Each row below holds a small network's activations on one input, seen along a few directions.
In each table, some parts of the input vary, and every possible input appears once, in random order.
A made-up example of a description, with smaller parts first: one of 8 places around a ring, together with either a single point or one of 11 places around a ring or (one of 3 separate values, together with one of 4 places along a line).
Shared parts are said once, and a part with two or three values counts as separate values.
(in the rows, 128 means zero)

Rows:
r1: [160 161 128  98 151  85 127 155 131 137 106 115  84 134 122]
r2: [124 100 120 133  97 162  94  94 101 120 140 142 122 127 156]
r3: [104 149 112 124 154 107 148 143 139 115 145 128 129 120 107]
r4: [ 83 104 125 147 127 137 130 122 128 109 141 160 145 129 141]
r5: [122 139 105 122 156 120 133 154 120 127 131 119 111  90 115]
r6: [ 76 136 135 143 155 122 138 155 138 121 156 134 140 110 102]
r7: [ 83 117 119 145 131 125 141 140 137 125 159 145 143 118 126]
r8: [ 95 127 126 142 155 134 122 167 118 131 142 127 124  84 107]
r9: [124 118 132 144 118 155 118 114  90 133 142 143 121 125 150]
r10: [101 109 109 145 131 137 124 152 117 135 145 138 127  92 129]
r11: [119  97 131 138  81 164 110  97 103 108 130 130 115 133 163]
r12: [140 153 110 117 166 105 123 165 133 135 118 108 101 117 124]
r13: [121 161 118 115 165  95 140 155 152 125 131 117 118 146 118]
r14: [101 104 140 132  80 150 125  88 119  97 142 135 135 158 161]
r15: [106 127 141 144 116 139 133 103 108 121 156 151 140 152 146]
r16: [155 154 146 107 159  75 149 133 145 125 119 102  95 177 105]
r17: [172 147 139 109 162  86 133 139 127 136 106  94  78 147 113]
r18: [101  95 115 146 128 152 114 133 109 120 128 151 127 101 145]
r19: [248 115 158 115  69 172 136  94 176 169  68 105 215 122 114]
r20: [235 125 146 132  68 171 125  83 161 188  42 101 203 119 106]
r21: [106 108 128 128  95 147 109  84 116 109 152 148 142 153 152]
r22: [141 168 135  90 151  77 144 147 149 128 118 122 101 162 116]
Q: Changing only one part turns r9 into r15. The same change can be made to r12. Which row results?
A: r13
Q: What do these inputs look like to the network?
A: one of 2 separate values, together with either a single point or one of 10 places along a line

Rows:
r23: [121 107 125 145 103 163 112 103 103 130 136 145 140 121 150]
r24: [121 149 110 113 158  99 136 160 133 123 131 121 100 119 122]
r25: [136 129 145 122 115 120 136 106 117 118 133 124 111 160 138]
r26: [ 96 101 119 152 124 160 125 138 123 124 148 136 152  87 126]
r27: [114 141 128 128 167 103 136 170 131 133 132 127 108 115 113]
r28: [127 108 130 127 103 140 121 100 126 117 134 146 139 148 150]
r29: [132 134 132 119 135 107 127 117 127 115 122 116  99 163 135]
r30: [126 135 135 120 113 130 123 114 126 119 136 130 125 153 144]
r31: [105 152 114 132 174 103 142 162 134 134 142 128 123 112 104]
r32: [126 142 129 114 146 106 125 136 127 122 133 120 103 136 118]
r33: [ 95 108 122 148 109 154 122 124 123 125 131 144 149 104 132]
r34: [237 131 146 118  90 153 132 106 166 177  58  97 187 118 104]
Q: What do these inputs look like to the network?
A: either a single point or one of 11 places along a line

Rows:
r35: [139 119 130 127 108 140 122 111 128 128 120 129 136 134 138]
r36: [142 131 136 126 124 126 130 121 130 132 122 123 129 138 126]
r37: [127 111 129 139 106 153 123 115 127 130 126 135 151 118 134]
r38: [142 120 132 129 109 141 122 111 123 130 121 129 134 133 137]
r39: [140 141 127 121 146 112 133 144 134 135 120 117 118 124 115]
r40: [137 135 128 126 132 125 130 130 131 134 124 126 130 128 124]
r41: [ 39 136 109 134 178  96 130 166 104  93 183 147  76 125 134]
r42: [138 141 126 119 145 111 134 145 138 133 119 117 120 125 116]
r43: [129 111 130 141 108 154 122 114 123 132 127 135 149 117 133]
r44: [140 130 134 124 122 126 131 121 134 129 121 123 132 138 126]
r45: [135 134 126 123 130 124 130 130 135 131 124 126 132 129 125]
Q: What do these inputs look like to the network?
A: either a single point or (one of 2 separate values, together with one of 5 places along a line)
